These are the activations of a small neural network, seen along a few directions. Each row is one input.
In each table, some parts of the input vary, and every possible input appears once, in random order.
A made-up example of a description, with smaller parts first: one of 4 places along a line, together with either a single point or one of 9 places around a ring or (one of 3 separate values, together with one of 5 places around a ring).
Shared parts are said once, and a part with two or three values counts as separate values.
(in the rows, 128 means zero)

Other details of the inputs vary at random and push rows far along two fixed directions, the same in every table; ignore that.

Rows:
r1: [ 97  82 205 122 169 111  92 122 109  99 154]
r2: [146 219  43 152  84 149 168 128 144 132  86]
r3: [216  79 120  65 203 138 170 103 158  85 128]
r4: [ 87  70 187 109 165 116 109 122 108 121 175]
r5: [135 124 124 127 121 129 107 131 116 157 134]
r6: [123  80 190 110 173 106  85 141 117 154 156]
r7: [144 210  39 149  81 160 168 124 140 137  85]
r8: [122 130 136 143 116 130 110 141 134 108 109]
r9: [ 52 134 167 169  73 110  74 165 105 176 133]
r10: [ 91  66 170 111 181 126 102 152 126 138 170]
r11: [232  88 147  65 189 140 168  93 154  93 103]
r12: [ 56 151 143 172 114 119  47 162  96 180 142]
r13: [217  89 129  67 209 141 173  99 155  91 114]
r14: [128 133 126 132 135 131 115 129 116 162 121]
r15: [ 53 135 138 163 103 119  66 157  93 201 148]
r16: [132 112 121 130 108 128 109 136 121 143 143]
r17: [133 118 127 133 112 117 108 140 125 138 146]
r18: [ 78  82 197 117 173 111 121 132 116 111 167]
r19: [136 203  35 158  62 143 180 112 131  93 127]
r20: [138 188  39 153  58 158 178 132 149 109  90]
r21: [135 142 147 128 126 123 113 130 124 154 114]
r22: [ 52 139 140 175 101 118  48 168 102 167 152]
r23: [ 36 140 163 172  81 103  86 142  87 162 156]
r24: [124 135 134 129 129 132 119 128 122 158 111]
r25: [123 142 141 143 130 130 105 130 136 125 101]
r26: [149 217  35 155  89 149 164 129 139 136  96]
r27: [ 95  78 172 109 193 126 101 147 122 151 160]
r28: [102  68 202 118 158 106 104 148 130 130 141]
r29: [157 215  38 152  80 142 158 124 136 139  93]
r30: [211  71 143  72 174 131 191  78 144  50 131]
r31: [ 95 124 123 132 124 135 139 122 115 114 158]
r32: [ 53 161 160 171 115 122  52 158  99 184 119]
r33: [ 84  71 196 110 162 115 115 122 109 119 162]
r34: [228  83 127  73 199 123 168 104 158  82 127]
r35: [104  81 205 117 171 107 101 137 132 145 131]
r36: [163 199  46 156  37 134 166 101 122 101 120]
r37: [111 136 141 132 129 123 127 134 141 138 112]
r38: [164 183  51 151  34 149 163 121 139 117  84]
r39: [142 209  47 157  73 148 175 126 155 120  83]
r40: [167 212  40 157  72 139 156 120 132 142  90]
r41: [209  92 126  71 217 148 179 105 158  89 118]
r42: [146 186  41 150  49 151 172 127 146 112  87]
r43: [226  95 144  72 199 128 174  99 161  85 105]
r44: [124  90 199 111 179 110  88 137 115 161 143]
r45: [ 46 147 138 162 111 111  69 165 102 193 152]
r46: [ 93  73 198 113 164 109 107 151 134 126 143]
r47: [100  60 198 114 156 116 104 143 125 135 139]
r48: [ 54 146 172 168  87 111  70 154 108 191 125]
r49: [ 27 143 160 167  90 107  89 145  92 158 158]
r50: [151 188  37 155  44 143 170  99 120 105 119]
r51: [114 115 111 128 122 131 118 141 128 138 145]
r52: [218  79 142  74 185 137 180  93 167  80  99]
r53: [100  87 192 104 186 124 100 137 122 158 134]
r54: [193  80 135  73 188 141 201  88 151  44 135]
r55: [223  80 153  73 169 121 186  80 147  46 132]
r56: [101 128 133 137 122 128 136 151 141 120 124]
r57: [119 122 143 131  97 126 130 109 106 120 139]
r58: [157 215  46 147  77 143 163 121 143 133  83]
r59: [ 50 122 135 166  90 118  68 162  98 188 158]
r60: [165 196  55 151  47 151 160 111 141 133  76]
r61: [153 192  26 152  62 139 158 132 144 118 116]
r62: [206  82 134  71 186 123 188  87 153  43 147]
r63: [ 35 139 159 161 101 124  79 155 111 190 125]
r64: [101 133 132 133 133 140 133 136 139 141 113]
r65: [117  95 194 119 198 119  74 139 116 143 136]
r66: [116 135 131 143 119 124 110 117 113  97 145]
r67: [114 127 132 138 110 114 128 117 113 115 154]
r68: [223  70 141  69 169 132 180  76 141  54 143]
r69: [ 51 130 140 170  92 107  68 167 102 183 160]
r70: [145 195  23 156  71 145 165 137 147 115 119]
r71: [210  90 121  72 213 134 177 113 165  76 133]
r72: [123  83 193 108 176 121  89 132 111 166 141]
Each input here is: one of 8 places around a ring, together with either a single point or (one of 2 separate values, together with one of 4 places along a line).
The inputs of r67 and r28 match in every part but the place on the ring of 8. If r50 is changed in the same way as r67 into r28, which row does it become?
Answer: r47
The inputs of r45 and r49 match in every part but the place on the ring of 8. If r71 is changed in the same way as r45 into r49, which row does it become?
Answer: r18
Which other rows does r11 become when the place on the line of 4 takes its other values? List them by row number.
Answer: r7, r24, r53
List by row number the other rows that have the place on the ring of 8 in common with r10.
Answer: r16, r17, r22, r51, r59, r61, r69, r70
List by row number the other rows that have the place on the ring of 8 in common with r35.
Answer: r25, r37, r39, r48, r52, r60, r63, r64
Which other rows does r31 become when the choice among 2 separate values takes its other values? List them by row number.
Answer: r19
Which other rows does r14 become when the place on the line of 4 takes its other values? List them by row number.
Answer: r13, r41, r72

Rows:
r73: [169 224  44 162  49 150 160 111 142 107  58]
r74: [ 41 148 149 156  97 125 106 136  96 191 137]
r75: [212  58 137  79 156 131 160 101 144  76 138]
r76: [113  58 205 114 154  85  79 157 122 162 170]
r77: [ 65  58 192 118 180 121 102 159 128 125 165]
r78: [103  95 193 119 200  88  76 149 112 152 182]
r79: [152 215  45 168  26 142 172  97 130  71  94]
r80: [ 48 152 128 167 102 120  76 137  79 151 178]
r81: [ 46 150 167 177  82 116  78 141  95 145 131]
r82: [ 98  88 190 113 206 118  70 140 104 157 158]
r83: [200 100 149  74 185 109 194 101 157  98 133]
r84: [202 100 147  68 198 143 181  98 155 119  99]
r85: [ 64 165 167 176  88  90  78 158 114 161 130]
r86: [199  93 160  90 177 131 159  93 155  58 103]
r87: [184  86 147  74 179 135 195  84 140  81 132]
r88: [155 218  32 145  57 156 189 105 133 143  77]
r89: [ 56 118 137 164  54 117  79 145  89 163 167]
r90: [221  65 136  74 168 135 152 110 153  99 114]
r91: [ 49 146 130 162 117 137  82 182 130 191 116]
r92: [ 28 145 149 159  78 119 112 130  85 169 161]
r93: [ 87 119 129 134 140 137 113 162 140 147 121]
r94: [ 91 127 132 141 133 106 119 172 148 142 146]
r95: [180  76 125  82 192 144 175 122 173  70 122]
r96: [210 107 161  89 187 136 148 106 161  86  81]
r97: [ 21 132 128 169  85 126  98 165 111 144 162]
r98: [193 198  21 150  40 157 151 125 144 150  71]
r99: [168 224   7 159  71 155 156 105 125 116 104]
r100: [165 222   8 162  65 152 161 103 117 104 116]
r101: [218 109 125  80 219 142 142 106 148 104 116]
r102: [102  46 201 112 155 114  77 141 113 156 158]
What do these inputs look like to the network?
Answer: one of 5 separate values, together with either a single point or one of 5 places along a line
The inputs of r100 and r75 match in every part but the choice among 5 separate values. If r80 is changed in the same way as r100 into r75, which row does it become?
Answer: r89
Start at r92 and move only the place on the line of 5, one step at a time. The first step leads to r87. Which rows follow, in order?
Answer: r74, r88, r84

Rows:
r103: [ 67 147 108 171  61 122  91 144  94 160 156]
r104: [129 169  71 137 116 144 145 124 125 124 133]
r105: [124 180  83 147 127 135 140 131 132 133 110]
r106: [100  70 169 107 188 122 130 141 137 116 158]
r107: [198 134  90 116 117 136 140 113 138 123 104]
r108: [116  72 192 109 153 107 108 115 110 116 162]
r109: [ 82 155 106 166  80 125  71 169 115 204 134]
r110: [ 48 181 139 174  83 122  96 140 102 164 122]
r111: [141 105 184 115 143 123 119 119 123 135 113]
r112: [108  95 171 109 199 124 103 134 117 136 161]
r113: [127 153  68 138 103 144 151 136 133 117 138]
r114: [124 112 149 112 191 126 135 124 134 119 138]
r115: [ 83 172 104 163  98 123  93 139  97 173 154]
r116: [144 153  73 131 104 132 146 120 125 121 148]
r117: [122 106 172 107 161 122 139 112 131 102 131]
r118: [130  76 193 105 164 109 111 107 111 113 157]
r119: [172 140  85 132  93 137 121 128 137 140 105]
r120: [141 107 147 104 187 131 138 132 141 139 117]
r121: [212 138  76 106 136 138 156 118 152 122 112]
r122: [163 162  96 121 141 145 174 106 147  91 102]
r123: [188 145  76 112 142 147 155 129 154 124 102]
r124: [121  80 172 102 187 114 107 124 114 132 178]
r125: [ 65 168 110 169 101 129  94 165 123 195 112]
r126: [164 141 104 111 120 136 182 101 150  75 109]
r127: [ 92  80 170 107 185 123 107 140 119 132 172]
r128: [117  90 210 117 166 113 108 113 113 118 142]
r129: [155 125  72 120 124 140 184 130 160  86 122]
r130: [126  49 171 105 155 113 113 134 121 109 169]
r131: [ 75 156 136 161  78 127  93 159 131 176  98]
r132: [ 81 163 135 168  66 118  80 139  92 192 119]
r133: [ 90 159 130 168  64 117  78 144 104 186 114]
r134: [ 33 160 122 175  78 130 108 159 114 156 135]
r135: [161 104 150 109 166 119 112 112 115 116 141]
r136: [101 102 193 114 197 120 109 136 127 126 131]
r137: [184 134  82 112 144 146 164 131 173 117  90]
r138: [146 170  97 132 118 146 157 125 142 134  85]
r139: [151 154  97 121 135 145 174 107 145  90 109]
r140: [117  85 203 106 173 115 107 140 138 141 114]
r141: [178 140  87 118 117 135 153  94 123  97 132]
r142: [125 108 165 115 168 130 122 142 146 140 107]
r143: [143 135 102 141  69 132 161 121 139  89 116]
r144: [176 126 110 119 100 136 178 101 145  70 116]
r145: [ 82  81 176 112 188 119 116 138 128 130 161]
r146: [148  74 182  99 177 118  99 122 113 146 140]
r147: [136  84 200 109 174 104  96 116 110 123 146]
r148: [142 159 112 141  88 133 151 101 123 103 114]
r149: [122 121 176 116 164 118 121 124 128 116 119]
r150: [158 128  97 117 100 136 183 120 157  73 109]
r151: [119 102 155 107 169 131 148 122 140  98 134]
r152: [146  71 156 109 128 114 136 122 131  94 149]
r153: [134  78 133 110 147 118 131 141 131 116 170]
r154: [125 150 102 135  88 134 162 121 141  98 114]
r155: [ 71 178 107 164 113 129  87 155 102 174 138]
r156: [204 153  76 110 146 134 158 107 138 102 127]
r157: [108  90 209 105 175 117 108 134 125 147 119]
r158: [ 81 154 105 159  98 137  83 172 125 192 122]
r159: [147  87 145 105 151 121 127 109 118 105 158]
r160: [ 81 164 118 168  85 122  83 130  87 167 146]
r161: [170 120  70 111 128 144 177 131 153  85 134]
r162: [174 126  99 121  94 128 164 103 133  84 129]
r163: [ 84 168 108 162  90 125  85 152  99 203 137]
r164: [158 151 110 142  77 136 133 128 145 131  85]
r165: [200 146 100 115 118 130 164  85 131  85 115]
r166: [197 129 102 117 100 132 141 116 149 116  95]
r167: [132 159  97 142 102 145 138 145 156 142  84]
r168: [138 152 110 140  82 132 154 105 127  99 118]
r169: [ 67 178 146 181  73 118  83 138  94 164 120]
r170: [114 146  86 144  90 141 164 139 147 102 115]
r171: [107  68 169 110 168 112 106 141 117 133 184]
r172: [113  88 177 105 195 126  98 147 120 163 143]
r173: [ 37 173 111 173 100 127 101 149 105 173 141]
r174: [205 139 112 115 112 137 164 105 153 100  82]
What do these inputs look like to the network?
Answer: one of 8 places around a ring, together with one of 9 places along a line
The inputs of r126 and r154 match in every part but the place on the line of 9. If r108 is changed in the same way as r126 into r154, which row does it become?
Answer: r162
Start at r165 and move only the place on the ring of 8, one step at a time. The first step leads to r160. Which rows follow, in order?
Answer: r115, r112, r114, r122, r110, r128
